A small network was shown many inputs. Here are its activations along a few directions, one row for each input.
Each table varies a few parts of the input and shows all the possible inputs, shuffled.
Descriptions start from the smaller parts, as in this example, which fits no table here: one of 4 places along a line, together with either a single point or one of 11 places around a ring or (one of 3 separate values, together with one of 5 places around a ring).
Shared parts are said once, and a part with two or three values counts as separate values.

Other details of the inputs vary at random and push rows far along two fixed directions, the same in every table; ignore that.

Rows:
R1: [ 0.31 -2.91 -0.74 -0.01  2.40  3.31  5.58  5.34 -0.48  1.11 -0.52 -1.65
 -1.67 -0.46]
R2: [-1.88 -0.25  1.54 -1.94  1.24  1.04  3.98  5.30 -3.83  1.81 -1.71 -3.44
 -0.88 -1.37]
R3: [-0.70 -0.74  7.15  3.19 -0.22  1.51 -0.23 -3.04 -4.64  5.40 -1.77  2.56
  2.22  5.79]
R4: [ 1.79 -3.86  5.70  4.06  2.17  2.23  2.58 -3.40 -2.08  2.85  0.92  3.98
  2.02  6.37]
R5: [ 0.09  0.89 -7.39 -1.70 -2.24 -2.07 -2.29  1.97  4.68 -4.72  1.23 -2.09
 -2.12 -7.24]
R6: [-3.43  2.05  0.30 -0.06  3.10  1.55  3.96  4.91 -2.58 -0.13 -1.86 -3.04
 -0.44 -1.27]
R7: [-3.74 -1.29 -1.47  1.47  1.37  1.06  5.31  5.45  0.66  0.26 -0.69 -1.79
 -1.74 -0.16]
R8: [-2.52 -1.43 -2.06  1.30  2.64  2.97  5.30  4.40  1.09  0.49 -1.50 -2.88
 -0.42 -0.88]
R9: [ 2.95  0.46 -0.79  0.95 -2.22 -3.32 -3.80 -6.72  3.84 -3.26  2.13  4.00
  1.89  0.63]
R10: [-4.63  1.87  0.31  0.02  1.18  2.46  3.38  5.73 -2.31  0.19 -1.47 -2.78
 -0.47 -0.87]
R11: [ 0.09 -0.85  3.41  0.37  2.94  0.92 -1.16 -2.87 -2.88  7.72  0.59  2.58
  1.90  9.59]
R12: [ 2.49 -0.37 -5.32 -3.05 -3.44 -3.10 -2.45  3.59  4.33 -4.18  1.45 -1.89
 -4.02 -6.55]
R13: [-4.46  1.58 -0.78  0.27  0.27  1.32  3.66  5.35 -3.18  0.60 -2.34 -3.06
 -0.59 -0.47]
R14: [ 5.34 -1.24  0.40  0.00 -2.86 -3.33 -4.51 -5.64  3.15 -2.05  2.21  4.05
  0.97  0.30]
R15: [ 1.53  3.01 -3.69 -4.75 -3.71 -1.75 -4.68  3.82  1.32 -4.29  0.71 -2.94
 -2.80 -7.48]
R16: [ 1.48  3.27  1.10 -0.89 -2.35 -3.04 -5.13 -8.03  0.82 -2.47  1.05  1.79
  2.26 -0.89]
R17: [-1.50 -3.38 -0.73  1.02  1.33  2.03  3.84  5.93 -0.39  2.48 -0.93 -1.89
 -1.57 -1.56]
R18: [-2.06  0.88  1.70  1.22  3.37  0.88 -0.43 -4.10 -2.08  6.22  0.53  2.48
  2.57  9.78]
R19: [ 1.86  1.25 -7.08 -2.47 -1.37 -2.12 -0.75  1.92  3.58 -7.42  2.40 -1.79
 -2.06 -5.83]
R20: [ 1.27 -3.76  5.57  4.08  1.97  3.08  1.44 -3.93 -0.19  4.89 -0.78  2.65
  2.33  5.09]
R21: [ 2.87  0.98  1.89 -1.92 -3.73 -3.21 -6.96 -6.53 -0.19 -1.19  0.02  2.32
  0.89 -0.61]
R22: [ 4.17  2.46  2.65 -1.04 -1.72 -2.39 -7.03 -6.13  0.52 -1.30  0.94  2.30
  0.73 -1.37]
R23: [-1.90 -1.14 -2.24  0.78  3.01  3.14  6.33  4.38  0.29 -0.30 -0.58 -1.81
 -0.86 -0.36]
R24: [ 0.59  2.52  0.57 -0.86 -3.13 -3.18 -5.94 -7.70  0.56 -2.72 -0.02  2.36
  1.84 -0.19]
Description of these inputs: one of 2 separate values, together with either a single point or one of 5 places around a ring or one of 6 places around a ring.
- Changing only the choice among 2 separate values turns R21 into R24. The same change can be made to R1. Which row results? => R23
- Change only the choice among 2 separate values in R22. List by row number the other rows that result. => R6
- Change only the place on the ring of 6 in R14. List by row number the other rows that result. => R1, R4, R12, R17, R20

Rows:
R25: [ 0.95  1.47 -1.27 -1.76 -0.39 -1.23 -3.93 -2.68 -0.58  1.71  1.02  0.97
  0.57  2.89]
R26: [ 1.35 -0.91  2.97  2.81  1.25  0.69  0.03 -5.58  0.42  0.53  1.12  3.50
  2.46  2.95]
R27: [ 0.72  2.31  1.26 -0.51 -0.22 -1.08 -2.92 -3.88 -0.69 -1.44  0.27  0.93
  1.11  0.10]
R28: [ 1.70 -0.70 -4.01 -1.31 -1.98 -0.99 -1.89  1.13  3.63 -2.87  0.41 -1.04
 -1.85 -4.93]
R29: [ 2.11 -0.19 -3.68 -1.82  0.34 -1.55 -2.06 -0.66  3.20 -0.16  2.10  0.34
 -0.85  0.87]
R30: [ 3.34  0.01 -3.42 -2.02 -1.47 -1.14 -0.94  1.35  2.63 -4.11  1.23 -1.09
 -1.37 -4.44]
R31: [ 2.82 -1.46 -1.03  0.02 -1.53 -1.39 -1.35 -0.42  1.74 -1.75  0.92  0.73
 -1.04 -2.12]
R32: [-2.00 -0.39 -0.33 -2.29  0.26  0.58  2.86  7.11 -2.73  0.51 -1.33 -3.47
 -2.08 -2.54]
R33: [-0.35  2.29  0.52 -0.17 -1.32 -1.84 -2.69 -3.72  0.00 -1.34 -0.33  0.92
  1.39  0.14]
R34: [ 0.25  0.40  3.67  1.39 -1.34 -0.33 -3.25 -4.56 -0.78  2.54 -0.59  1.77
  1.64  1.59]
R35: [-2.54 -1.27 -1.53  0.81  1.46  1.51  5.34  3.71 -0.02 -0.44 -0.73 -1.51
 -0.53 -0.42]
R36: [-1.49 -0.39  4.91  0.71  1.99  2.54  3.20  1.11 -4.18  3.14 -1.61 -0.07
  0.82  3.49]
R37: [-2.93 -2.59  3.38  4.60  2.36  3.30  4.60  0.62 -1.05  3.30 -0.80  1.31
  1.11  4.54]
R38: [-3.94  1.41 -1.44 -0.45  0.59  0.93  2.99  6.47 -1.59  0.37 -1.67 -3.28
 -1.39 -2.12]
- Describe the family of inputs behind these rows. => one of 2 separate values, together with either a single point or one of 6 places around a ring
- Changing only the choice among 2 separate values turns R28 into R34. The same change can be made to R35. Which row results? => R33
- Change only the choice among 2 separate values in R37. List by row number the other rows that result. => R38
